A small network was shown many inputs. Here are its activations along a few directions, one row for each input.
Each table varies a few parts of the input and shows all the possible inputs, shuffled.
A made-up example of a description, with smaller parts first: one of 2 separate values, together with either a single point or one of 9 places along a line or (one of 5 places around a ring, together with one of 6 places along a line).
Shared parts are said once, and a part with two or three values counts as separate values.

Table:
x1: [ 10  28 -18   3 -11   8 -58 -71  24 -16 -19  97 -26  -7 -38  -3  27 -18
  65]
x2: [ -8  -9 -56 -11  17 -12 -38 -19   4   7   8  30  -1   4 -36  -4  -9   5
  16]
x3: [ -1  31 -33   2  13   8 -33 -46  26   1  -3  68 -21  -6 -21 -29   9 -30
  60]
x4: [-11   4 -97 -27  59 -14   3 -11  21  35  23  -8   2  11  -8 -51 -22 -18
   2]
x5: [  0  35 -39  -6  28   5 -14 -49  35   9   8  45 -19  -2   3 -44   6 -36
  49]
x6: [ 13 -40 118  23 -58  12  26  78 -56 -37 -17 -66  24  23  11  88  -2  35
 -72]
x7: [  24  -24   84   25  -39   13   19   27  -52    5   -7   -6   25  -15
   79   40  -23   -5 -101]
x8: [ 11   1  97  11 -35  20  63  62 -12 -29  -7 -88   7 -18  41  31  34  33
 -27]
x9: [-19 -44 106  41 -59 -20  64  48 -47   2 -19 -81  26  12  35  16 -26  20
 -47]
x10: [  2 -10 -35  -8 -12 -15 -62 -48   3 -12 -13  63  -8   4 -60  29   6  10
  15]
x11: [ -3  -7 -72 -21  36 -13 -21 -20  12  14  17   4   1   8 -15 -21 -13  -2
   9]
x12: [ -9  41 -71 -12  50   8   9 -37  39  31  19  30 -20 -13  11 -78   1 -54
  41]
x13: [ -8  -4  18 -20  13   0  41  86   3  -9   9 -87   9  -2  -4  25  13  61
  -8]
Q: Describe the family of inputs behind these rows.
A: either one of 5 separate values or (one of 2 separate values, together with one of 4 places along a line)
Q: Which other rows does x1 become when the choice among 2 separate values takes its other values? List them by row number.
A: x10

Table:
x14: [  4  12 -74 -41  34  -2 -38   7  28  -8   0  14 -11  -1 -66  24  20  43
  34]
x15: [ 19  39  69  10 -20  36  43  11  13 -22 -10 -16 -13 -29  45  -4  47  -9
  15]
x16: [-28  13 -57  -7  44 -12  23  -9  32  20  29 -27 -14  10  -8 -77   0 -30
  64]
x17: [ 11 -31  48  -7 -20   7   4  70 -25 -45   5 -72  10  28 -35  73  26  52
 -39]
x18: [-29  -9   6  -2  12 -23  64  48   6  25   4 -79   9 -12  24 -36 -15  29
  11]
x19: [-14 -56  47  18 -38 -21   4  48 -42 -28   1 -72  19  35 -37  46  -4  38
 -22]
x20: [ -8  13  75  38 -40   6  46  -9  -2  -4 -13 -12  -4 -15  41 -33  12 -29
  26]
x21: [ -1  45 -61 -35  60  21  20   7  49  -1  29 -30 -18  -2  -4 -47  34 -11
  48]
x22: [ -3 -22 -99 -22  36 -25 -49 -23  -7  32   5  48  12  11 -34   0 -41   1
 -29]
x23: [ -1  24   6 -26  26   8  58  65  23   3   6 -80   9 -21  24  -5  19  50
  -7]
x24: [ 18 -14  37  19 -39   2 -32 -34 -36  11 -25  68  10 -15  28  39 -29 -14
 -59]
x25: [ 21  21  63   4 -42  22 -18  -2   4 -32 -34  35 -11 -27 -10  62  32  30
   2]
x26: [-28 -15 -65 -13  13 -31 -34 -14  12  10  -3  20  -4  13 -71  -6 -14  26
  41]
x27: [ -5   8 -85 -15  66  -2  11 -18  12  41  37   2   1  12  32 -70 -27 -57
 -10]
x28: [ -7  -7  60  30 -60  -7 -17 -29 -14 -15 -35  35  -3 -19 -17  30   1  18
  18]
x29: [ 20  39   0  -8  -3  31 -52 -44  33 -36  -8  67 -29  -2 -35  22  45 -10
  50]
x30: [ -8  10   2  21 -23  -4 -47 -60  10 -17  -9  72 -24  11 -37 -11  11 -30
  67]
x31: [ 17   4  50  26 -13  18  29 -15 -21  18  -3  16   8 -15  89 -27 -23 -53
 -41]
x32: [   7  -60   30    9  -19  -10   -4   41  -59   -5    7  -37   36   43
    7   55  -37    5 -101]
x33: [ 15   2 -27  11  -3   1 -62 -71  -3   5   0  99  -7   7   0  -5 -17 -52
  -6]
x34: [ -2 -15 -23 -10  31 -14  49  32 -13  47  17 -51  26 -12  63 -29 -40   5
 -62]
Q: Changing only one part turns x34 into x23. The same change can be made to x33. Which row results?
A: x29
Q: Describe the family of inputs behind these rows.
A: one of 3 separate values, together with either a single point or one of 6 places around a ring
Q: Which other rows does x16 become when the place on the ring of 6 takes its other values? List them by row number.
A: x18, x20, x26, x28, x30

Table:
x35: [ 19  11  83   0 -45  26   1  29   2 -51 -26 -18  -9 -16 -17  72  49  47
   7]
x36: [ -21  -21 -114  -28   55  -36  -16   -9   11   38   25   -4    9   23
  -33  -42  -36   -3    1]
x37: [ -17  -57   12    1   -3  -28   38   72  -42    8   18 -102   32   26
    0   20  -27   42  -60]
x38: [ -9 -23  77  36 -26   0  67  27 -34  18   4 -62  17   1  80 -29 -28 -27
 -42]
x39: [-15  20 -50  10  35 -14  17 -50  17  43  17  25  -9  -5  44 -91 -30 -63
  26]
x40: [ 24  45 -17   6   7  24 -36 -73  20   7  -7 103 -16 -19  29 -22   4 -58
  11]
x41: [ 14  38  -3  -8  40  25  52  12  19  29  20 -22  -3 -24  88 -52  -6 -37
 -23]
x42: [ 39  14 101  25 -48  37  10  -3 -24 -16 -29  31   4 -23  65  45   8 -12
 -51]
x43: [-22 -17  42  32 -59 -17 -39 -32  -9 -31 -28  38 -12  10 -69  24  16  11
  60]
x44: [ 32 -23  46 -15 -27  18 -25  41 -30 -30 -19  -1  12   5  -9  99   7  45
 -75]
x45: [ -28  -18   51   16  -20  -18   61   64   -9  -13    7 -110   11    7
   -2   -8   14   43   21]
x46: [  1 -17  60  54 -62  -6 -31 -66 -33   1 -25  83  -3  -7  13   2 -17 -44
   6]
x47: [ 18   4 -83 -35  31   5 -72 -34  12  -2   3  70   0   8 -44  30  -2   1
 -11]
x48: [  5  39 -37 -21  14  18 -45 -42  44 -22  -5  60 -29  -7 -54   1  41   0
  75]
x49: [ -8 -53  -1  15 -37 -27 -66 -19 -39 -10 -19  50  12  28 -61  54 -31  14
 -19]
x50: [-34  16 -70 -12  37 -23   9 -23  45  14  14 -15 -16   5 -40 -68   5  -8
  81]
x51: [ -6  41 -28 -32  48  12  51  49  43   0  19 -68 -10 -16   4 -31  35  28
  37]
x52: [  9   2 -68 -45  62   4  25  57   9  16  29 -58  10   3   7  -1  -4  21
 -44]
Q: Changing only one part turns x39 into x41. The same change can be made to x50. Which row results?
A: x51
Q: Describe the family of inputs behind these rows.
A: one of 3 separate values, together with one of 6 places around a ring
Q: Which other rows does x38 become when the choice among 3 separate values takes its other values? List them by row number.
A: x37, x45

Table:
x53: [ 16  23  50 -25  -3  32  35  89  14 -44   4 -70   7 -18   2  66  51  60
 -29]
x54: [ 25   0  95  17 -31  25  55  41 -11 -10  -3 -51  10  -6  62  17  11   4
 -55]
x55: [-31  29  -6  24  -7 -20  14 -57  38   8  -6  21 -16 -18   3 -74  20 -30
  68]
x56: [-14 -70  95  59 -39 -17  34  30 -77   1  16 -63  28  30  54  -7 -33 -16
 -51]
x57: [-39   8 -42  -4  -4 -38  -5 -32  42  -3   3  -7 -18  -2 -69 -29  21  13
  77]
x58: [ 11  29 -22   7  16  20 -47 -60  20  -5  14  83 -28  12  -1 -22  15 -68
  31]
x59: [ 14  -8  50 -21 -19   2  23  70 -15 -32  -9 -88  16  19  14  56  17  65
 -33]
x60: [ -1  37 -15  12   2  23 -18 -75  18   1   6  68 -34  -1 -12 -43  20 -54
  54]
x61: [-26  34 -13   6  21   8  53  -6  26  41  14  -4 -17 -22  25 -66 -15 -14
  53]
x62: [-10 -41  50   0 -25   0  37  62 -40 -13 -13 -84  10  35 -24  49  -2  17
 -42]
x63: [-25   8 -52 -22  25 -14  27  17  25  24   8 -34 -10  -6 -40 -34   3  38
  62]
x64: [ -5  -3 -84 -35  50 -18 -16  27   6  18   4  -7  22   3  -7 -13  -8  30
  -8]
x65: [  1 -27  81  37 -44  28  53  45 -48  -4  -5 -56  13   9  36   0 -15 -36
 -52]
x66: [   4  -27 -102  -40   39  -37   -8    1   -4   35   15  -18   15  -14
  -17  -14  -29   26  -44]
x67: [-10  12 -60  -4  19   7 -59 -37  23 -29   7  40 -23  11 -69  -6  32  -3
  72]
x68: [  4 -25  81  26 -80  -8 -57 -21 -25 -30 -64  84  11 -24 -56 108 -12  64
 -25]
x69: [ 15   3 -59 -24  22   1 -66 -36  24 -24  16  51 -27  29 -68  19  11 -23
  49]
x70: [ 32  34  91   2 -16  48  62  52  11 -25   2 -49  -8 -41  60  31  49   8
 -42]
x71: [ 24  -6 -81 -31  26   5 -83 -46  11 -19  11  63  -7  27 -49  30   0 -18
  15]
x72: [  6  12 -40 -13  41   3  22 -14   7  44   2  20  14 -13  55 -48 -24 -19
 -19]
x73: [  1  -6 -65 -16  35 -17   4 -33   5  51   6   4  10 -30  60 -43 -45 -29
 -54]
x74: [ -1  23 -20  -3  47   6  27   2  21  33   6   3   2 -11  45 -61 -13 -15
  24]
x75: [ 21  25 -42  -8  13  12 -66 -62   4  -6  11 103  -7   7  19 -12  -3 -75
  -4]
x76: [-23 -74  57  29 -29 -34  10  55 -60 -19  12 -93  29  51  -6  33 -32  38
 -45]
x77: [-15  12 -57 -26  40 -20  11  33  26  22  10 -18  -2  12 -30 -15  -8  24
  22]
x78: [ 27  -2 108  55 -98   3 -41 -47 -42 -16 -67 103  10 -40  14  77 -11  14
 -24]
Q: Describe the family of inputs behind these rows.
A: one of 2 separate values, together with either a single point or one of 4 places along a line or one of 8 places along a line
Q: A walk changes only the place on the line of 4. It starts at x56 and steps to x65. List the rest of the walk in order.
A: x54, x70
Q: Which other rows agree with x68 in the choice among 2 separate values? List them by row number.
A: x53, x57, x59, x62, x63, x64, x66, x67, x69, x71, x76, x77
Q: Which other rows does x72 become when the choice among 2 separate values takes its other values? List them by row number.
A: x64
Q: Which other rows does x74 become when the choice among 2 separate values takes its other values? List them by row number.
A: x77
